A small network was trained on made-up records. Each row is its average activation on records with the value named, seen along a few directions.
Values that are neighbours, or in one group, have similar rows; names and order tell nothing.
Strong random noise was added to every row along 7 fixed directions; ignore it. To show where, here is one row again and again, with new noise each time:
[ -39  -78   87  178  214 -160 -178 -130  -18  -26  -65   12   89  -96
 -266  269   68  -31  -71   78 -111   -5  -92]
[ 174  -63   47   49 -163  148   50  105  -56  122  167  101  -60  -73
  235  202   60  205  -34  148  -33  -17 -244]
[ 121  119  -72  126 -143   75 -168  313 -115  -29  -86  252   74 -110
 -401  -64   39 -204 -142   47  185  -28 -205]
[ -56   86  346  172   17  -70   52  -58  141   42  -52 -133 -219   16
  146  435  102  133 -219  170 -133 -155 -195]
[ -58 -149  -34  -53  188  -43  -97 -285   -2   25  -25  -92  -81 -137
  243  -27   31  -54  -98  -72 -114  -76   40]
[  79   53  -12    9 -121  119    9  262  -92  130   61   82   64  152
 -102  289 -169  282  111  152   54  127 -131]
[ -21  -74 -103 -111   -1  103   59  -13   24   78   -5 -154  -46  376
   -1  121 -275  416  356  104   16  275   19]
[ 115  -48    4  106 -242   94   66   15  168 -103  -82  -41 -270   56
    8 -183  188  -12  -45   37  141   29 -271]
[-271  237  207   32  178 -141  -73  -36  129  -17 -312 -227 -167  193
 -167  233 -153  -42 -176   14  -11 -101   80]


MEFAN, 10 values:
div: [ 196  -95   86  147  111  122  -68 -215  117 -198   99   69 -100  -50
  -11 -222  176 -140  167  308 -179 -225  -81]
rifa: [  73  -44  113   98 -225  -29  256  -28   98    7  108  -96  -47  130
  189  191  184  258  228   53  -71  229 -125]
nal: [  20 -207  213  108   37 -235  226 -233  154 -128  188  -89   21  -42
  143   37  257   35   64  -71 -160   52  -31]
povef: [-417  118   40 -291   93 -261  310 -266  233  -16 -207 -455 -159  452
  171  -63 -179  112  139 -316   64  250  433]
zup: [  26   95  346  172  277  -68   28   70 -182  140  326   36  291  195
 -207  844 -157  311  170  438 -402  -33   17]
lobef: [ 123  185  251  283  -90  143  -33  152  120 -126   50  -37 -191  124
 -265   29  176  203  106  312  -37 -113 -271]
lebed: [ -84  -11 -186   -8   64 -129 -138   73 -121   21 -192   52  296 -178
 -265  -18 -126 -154  -75 -183  164   38  221]
sani: [  78 -230  -12    4  140  -79   72 -205  -18  -85  296  150  186 -177
  -21 -187  102  -44  155   -6 -213  -16   82]
vup: [ -83  479  642  327  -49  -86   79   58  217  -46 -278  -73 -293  231
 -236  372   32   67  -79  464 -139 -186 -264]
popit: [ 127 -166 -339  -53   71  207 -229 -132 -138  -51   39  163  121 -136
 -102 -548  -35  -98  254  132   20   60  -16]
MEFAN is arranged as a ring.
Going along MEFAN from div by way of its neighbour zup, in what order are nal, povef, sani, vup met?
Answer: sani, nal, povef, vup
Fewest steps between rifa and popit?
Answer: 3

GUV, 15 values:
gesi: [  96  183 -235 -126  -56  191 -305  338 -319  179  -96  352  226 -168
 -133 -293 -242  -82  137   45  214   61   63]
terot: [ 119  264  267  126  -46   -3    1  307 -139  -65  138  198   97  191
 -386  243  -87  100   35  301 -231 -146  -76]
gavim: [-212  444  346  222   61 -243  109  188  107  150 -267    8  106  173
 -392  649 -150  180  -82  119  110   71  -83]
sur: [ 382 -503  189  431  215   37   59 -485  102 -246  442  -20  -83 -118
  -42  225  456  326  245  343 -362  -50 -355]
fiza: [-176 -120   -5  272   -7 -383 -164  250  153 -197 -210  -97  130  112
 -792  485  235 -216 -457 -204  148  -26   16]
nenu: [ 601 -498 -366  393 -159  105 -401  119 -287 -186  186  359  355 -240
 -526 -244  169    6  446  457   73  316 -508]
ril: [  42 -196  -32  -73 -355 -118  322  -64  301 -188   49 -276 -216  395
  -28 -225  197  156  216 -278  161  306   90]
rek: [   7 -200  -68  329  526    7 -416 -458   32 -308  -99  159  120   -6
 -900 -327   81 -323  273  409 -325   -5 -165]
lazan: [ 215  565  369  250 -114  430 -190  290 -193   26 -117  433 -232 -282
 -222 -512   81 -567 -111  507   49 -410 -398]
leg: [ 207  140   11  272 -351  113  -98  529    0   35   27  214  -24 -131
 -240  340   39  125 -200  204  191 -119 -508]
sesip: [ -72   26 -108 -467  128  352   96   20 -107  360  260   76  156  135
  263  130 -461  274  255  154 -191  -27  220]
dolo: [ 245  134  -88    9 -150  363 -206  266 -223  101   39  313   -1 -134
   97 -283  -42  162  165  307   31    4 -298]
nazu: [ -24   55 -260 -189  -42 -101   74  176 -339  125   69   56  470  222
 -198  145 -409  435  640 -126  130  573  304]
bipo: [-279   52 -255 -259  219  -10 -100 -184  -10   34 -202  -49   70  -98
   41 -430  -99 -441  -60 -232  114  -20  305]
zol: [ 195   93  167  -30   33   22  169   41 -344  102  387  200  175 -109
  349  219  -31   18  -60   68 -251 -101   90]
GUV is arranged as a line.
Which values are neighbours of terot? Give them in the order they are listed.
Answer: sur, ril
Which values are neighbours of lazan? Give them in the order they are listed.
Answer: gavim, bipo
Which values are neighbours of rek? Give them in the order they are listed.
Answer: fiza, sesip
Which values are neighbours of nazu? Give them in the order they are listed.
Answer: zol
